These are the activations of a small neural network, seen along a few directions. Each row is one input.
In each table, some parts of the input vary, and every possible input appears once, in random order.
Descriptions start from the smaller parts, as in this example, which fits no table here: values(3) and (point or line(11) or (line(6) and ring(8))).
Shared parts are said once, and a part with two or three values counts as separate values.

Other details of the inputs vary at random and push rows far along two fixed directions, the same in every table; ignore that.

A family of inputs:
row 1: [ 24  -8 -22  67  -7  54 -48  -8   0  47 -40  -7 -49 -14 -45  15]
row 2: [ 15   0 -26  40 -43  29  -6 -47  31  30 -22  -4 -86 -32   2  30]
row 3: [-16  12  13  -5   4 -54  -5  33 -15 -31 -10 -10  60  58   6 -63]
row 4: [-54   2   7  28  38 -64 -14  53 -16 -20  -2   0  40  13  -1 -40]
row 5: [ 43 -19  -6 -36  21  42  30 -21   0 -48  63   6  20 -27   4  10]
row 6: [-51 -28  25 -30  -8 -65  43   8  17 -37  28 -42   6   0  15 -34]
row 7: [-40  20  32 -54  -1 -52   8  46 -15   5  -5   6  51  29  17 -12]
row 8: [-55 -15   9   8  54 -65 -12  35 -28   3 -20   4  40  35   4 -17]
row 9: [ 40 -10   3 -18  28  39  38 -19   5 -45  72 -11  12 -35  -3  13]
row 10: [ 16   4 -32  43 -56  33  -8 -37  36  15 -17   5 -83 -40   3  13]
row 11: [ 44 -32  -3 -45  30  42  32 -32  -7 -32  52   9  21 -13   9  24]
row 12: [ 46  23 -25  80 -21  43 -32 -41  13  24 -47   0 -18  10 -34   9]
row 13: [ 35   6 -15  36  86  30 -16  11 -28 -12  39  18   6 -10   8  13]
row 14: [-71  26  14  32 -76 -58 -18   9  29  49 -77 -17 -37   1 -13   3]
row 15: [ 14   1 -55  78  -8  42 -57 -13   4  11 -48  52 -15 -27 -22   7]
row 16: [ 16 -12 -52  68   1  41 -54 -24  -3  27 -59  55 -14 -13 -18  21]
row 17: [ 20  39 -21  47 -54  41 -24 -12  26  27 -26  18 -64 -38  -3  20]
row 18: [-70  36  18  32 -73 -51 -19  12  29  53 -81 -14   1  -3 -39  12]
row 19: [-44  41  38 -27  -3 -55  13  59  -3  -8  16 -14  41   7   5 -23]
row 20: [-46 -12  13 -47 -17 -68  22  28   3 -26  17 -14  -7  17  42 -42]
row 21: [-39 -20  17 -20  18 -45 -21  67 -28  -8  -2 -17  30  34  -5 -58]
row 22: [-41 -28  28 -22  40 -48 -11  51 -34  18 -11 -31  21  49  -8 -31]
row 23: [ 22  30 -31  30 -61  45 -31 -14  20  24 -35  35 -56 -30   5  18]
row 24: [ 48  33  11 -35  48  43  12   9 -23   8  44  16  10  -2  20  37]
row 25: [ 45  18   1 -34  23  50  14   0  -8 -32  58  21  36 -25   1  12]
row 26: [-69  -5   7   7 -84 -41 -14 -15  28  36 -90   6  31   2 -46   6]
row 27: [ 54 -24  -9 -17  63  53 -22  24 -42   1  34  13  -1  17   9  -7]
row 28: [ 14 -16 -16  41 -41  43   6 -65  36  15 -23 -11 -28 -45 -46  47]
row 29: [ 43   9  12 -37  46  46  25 -16 -16  -7  50   8  28 -11  -1  38]
row 30: [-73 -21  -2  12 -76 -64  -2 -24  31  45 -82 -18 -52  12  -2   1]
row 31: [-45  15  35 -46   8 -62  16  37 -15  12   0 -13   4  33  35  -8]
row 32: [-41  11  27 -53  -6 -60   8  42 -14   2  -2   3  13  33  42 -21]
row 33: [ 42  22  17 -19  43  43  24  -8  -8 -14  63  -5  24 -24  -7  32]
row 34: [ 50  41  -1 -32  25  47   2  25 -16 -18  52  30  18 -16  22  10]
row 35: [ 14 -38 -28  22 -39  38   8 -77  32  23 -34  -2 -60 -27 -12  40]
row 36: [-72  16  13  34 -86 -43  -9  -3  40  23 -69 -13  21 -20 -59  -4]
row 37: [ 37 -24   3 -22  39  28  41 -33   4 -29  69 -24 -27 -23  24  18]
row 38: [-18  21  22  12  10 -56   2  34 -10 -28  -1 -26  51  50  -2 -60]
row 39: [ 50  -2  -3   9  60  50 -17  37 -30 -12  54  -7 -10  -5  -3 -18]
row 40: [ 43 -41 -10 -46  29  34  33 -37  -3 -31  53   5 -15  -9  36  12]
row 41: [-18   4  24  -8  26 -57   5  16 -22  -5 -19 -23  51  72   2 -36]
row 42: [-49 -36  34 -50   9 -57  44  -6   0 -15   8 -34  43  18  -8   1]
row 43: [ 75   7 -13  -3  48  43  -6 -10 -29 -22  25  20  30  41  19 -13]
row 44: [ 46 -16 -13 -45  27  28  20 -15 -11 -17  52  16 -37  -1  56   7]
row 45: [ 16 -30 -39  25 -61  42  -2 -61  40  -2 -26  11 -52 -42 -10  15]
Description of these inputs: ring(5) and (values(3) or ring(6)).
Changing only the ring(5) part turns row 38 into row 12. The same change can be made to row 6. Which row results?
> row 37
Changing only the ring(5) part turns row 25 into row 33. The same change can be made to row 21. Which row results?
> row 1
Which other rows does row 8 become when the values(3) part takes its other values? List them by row number.
> row 22, row 41
Start at row 45 and move only the ring(6) part, one step at a time. The first step leads to row 5. Which rows follow, in order?
> row 25, row 34, row 23, row 20

A family of inputs:
row 46: [ -7 -11 -10  22 -42  24  -9 -35  22  31 -44   5 -14 -25 -35  34]
row 47: [ 75  38 -10   1  45  80  -8   5 -18   3  55  25 -19 -27  14  34]
row 48: [-73 -19  16 -20 -23 -82  -3  36  -2   2 -33 -13   8  31  14 -40]
row 49: [-73  16  30   2 -12 -81 -11  58  -6  14 -28 -23  12  26   0 -33]
row 50: [-69 -20  11   8  -1 -82 -12  33  -7  -3 -38 -14  34  38  -4 -48]
row 51: [-71  16  28 -10 -30 -74   1  41   7  -6 -27 -10  51  14 -13 -32]
row 52: [  2   9 -14  11 -66  16  -2 -40  30  30 -41   7 -43 -16  -6  25]
row 53: [  6 -23  18 -55  57 -16  35  20 -23 -53  71 -11  43  11  23 -22]
row 54: [-69  -7  36 -39 -48 -80  33   3  20  -5 -23 -31  32  19  -2 -15]
row 55: [  0  12 -23  54 -42  21 -24 -15  23   7 -37  12  -8 -28 -37   3]
row 56: [ 87 -11 -19  -7  42  85  13 -37 -10 -26  58  10  -5 -18   2  25]
row 57: [  4 -15  23 -65  46 -21  54  10 -11 -61  87 -19  29  -1  36 -16]
row 58: [-81  -2  35 -41 -35 -84  25  19  13  14 -21 -28   5  13  10  -9]
row 59: [ 80  -5 -30  15  56  80  -5 -24 -18 -26  47  28   7 -18   0  19]
row 60: [  5   1 -18  25 -57  14  -8 -34  26  25 -40   2 -59 -12   2  15]
row 61: [-74   4  28  11  -8 -80  -5  47   0   6 -23 -31  22  21 -13 -39]
row 62: [ -7  -2 -15  19 -40  21 -19 -23  15  42 -47  11 -35 -17 -19  29]
row 63: [  9  16 -20  60 -35  21 -30 -11  16  21 -41   3 -25  -9 -26  -5]
row 64: [ 10  -1  22 -38  89 -19   9  50 -47 -20  57  -5  26  35  37 -17]
row 65: [ -4   0 -13  40 -24  23 -24 -26  11  34 -55  14   3 -12 -40  30]
row 66: [-73 -18  25   2   1 -77   1  24  -5   2 -35 -27  50  30 -29 -25]
row 67: [ -6 -22 -17  34 -35  22 -10 -38  22  21 -40  -4 -20 -24 -41  24]
row 68: [ -3  23  -6  42 -39  25 -21 -13  20  29 -40   9  -5 -28 -39  27]
row 69: [-66 -14  32 -31 -32 -73  16  13   7   1 -34 -23  47  31 -13 -23]
row 70: [ 10  10  17 -28  67 -20  14  52 -29 -46  75  -8  31  13  34 -39]
row 71: [  7 -18 -23  40 -37  21 -20 -34  18  22 -45   0 -33  -5 -21   3]
row 72: [ 83  -4 -15 -14  25  78  30 -49   5 -31  67   3 -20 -31  12  32]
row 73: [-71  24  24 -13 -29 -77  -9  53   0   5 -30  -5  31  22   3 -36]
row 74: [  6 -12  24 -68  51 -13  35  23 -23 -43  68  -2  49  11  30 -12]
row 75: [  8   8  27 -52  81 -16  14  44 -44 -15  56   0  42  30  31  -7]
row 76: [  1  23 -25  52 -40  17 -40   5  13  23 -43  21 -38 -16  -9  -1]
row 77: [  8  36 -14  37 -47  24 -31  -6  13  34 -47  17 -19  -8 -20  10]
row 78: [ 81   5 -33  13  59  76 -21  -3 -28 -10  40  38 -23  -6  28  15]
row 79: [ -8  -3 -15  26 -48  12  -7 -29  27  32 -36  -1 -66 -25  -3  27]
row 80: [ -9 -15 -16  34 -43  12  -2 -40  32  23 -30 -10 -56 -30 -15  22]
row 81: [  8  27 -10  40 -48  27 -21 -18  21  23 -45  11   1 -15 -36  15]
row 82: [-64   9  28   2 -23 -75   4  33   6  -9 -27 -30  49  27 -24 -40]
row 83: [ 72   2 -16 -23  15  78  27 -42   7 -25  63  23 -21 -44  21  40]
row 84: [ 88   0 -23  14  57  82  -2 -29 -19 -20  43  19  10  -5  -5  20]
row 85: [-75   5  32   4 -15 -77   4  37   5  -2 -22 -32  42  14 -28 -29]
row 86: [ -5 -11 -19  32 -32  18 -25 -17  12  38 -47   6 -50 -12 -13  19]
row 87: [ 14 -11  26 -59  54 -24  47  15 -17 -47  83 -28  13  18  47 -23]
row 88: [ 88   1 -22  -8  45  80  -2 -16 -20  -9  50  20 -36  -6  30  19]
row 89: [ -5 -15 -26  34 -53  13  -5 -41  34   9 -31   3 -53 -30  -6   8]
row 90: [ 68   3  -7 -23  25  78  31 -41   5 -12  63  10 -23 -45  13  54]
row 91: [ 76   3 -25 -14  29  72  13 -23  -4 -21  65  23 -55 -32  46  25]
row 92: [  6   2 -18  18 -49  23 -20 -29  16  35 -51  14 -28  -3 -15  18]
row 93: [ 80  14 -28  -2  51  79 -15  -9 -25  -6  40  43  -7 -10  22  25]
row 94: [-74 -31  15 -11 -19 -82   3  25   4  -7 -28 -22  17  25   1 -45]
row 95: [-82 -22  33 -25 -31 -84  33   5  20  -7 -14 -43  20   6 -12 -14]
row 96: [ 20  12  24 -53  73 -14  14  39 -43 -22  52   3  49  44  35 -18]
row 97: [ 18  27  26 -37  63 -18  11  59 -37 -31  66  -9  25  31  42 -33]
row 98: [  8   4 -17  39 -33  25 -25 -31  12  27 -59  17  10   2 -37  19]
row 99: [ 10  -3  20 -73  57 -15  27  36 -32 -34  70   4  29  19  47 -17]
row 100: [  3   4  24 -79  39 -23  44  24 -16 -38  77  -3  13   6  56 -10]
row 101: [ 11   4 -25  50 -23  20 -40 -14   1  34 -60  17 -26  14 -14   4]
row 102: [ -1 -12 -23  59  -9  18 -33 -20   6  31 -49   6 -23  -5 -30  10]
row 103: [ 10  -8 -27  59 -20  19 -34 -25   8  26 -55   8 -17   8 -27  -1]
row 104: [  3 -23  24 -48  74 -20  29  30 -30 -32  71 -23  20  17  30 -19]
row 105: [  0  -1 -24  40 -35  22 -28 -26  14  22 -57  26   6 -11 -32  17]
Changing only one part turns row 72 into row 95. The same change can be made to row 82. Which row results?
> row 85
What do these inputs look like to the network?
> values(3) and line(4) and ring(5)
Which other rows does row 56 become when the values(3) part takes its other values? List them by row number.
> row 53, row 67
Which other rows does row 70 become when the values(3) part takes its other values? List them by row number.
> row 61, row 63
Which other rows does row 61 become when the line(4) part takes its other values? List them by row number.
> row 80, row 102, row 104
Which other rows does row 70 become when the line(4) part takes its other values? List them by row number.
> row 50, row 89, row 94
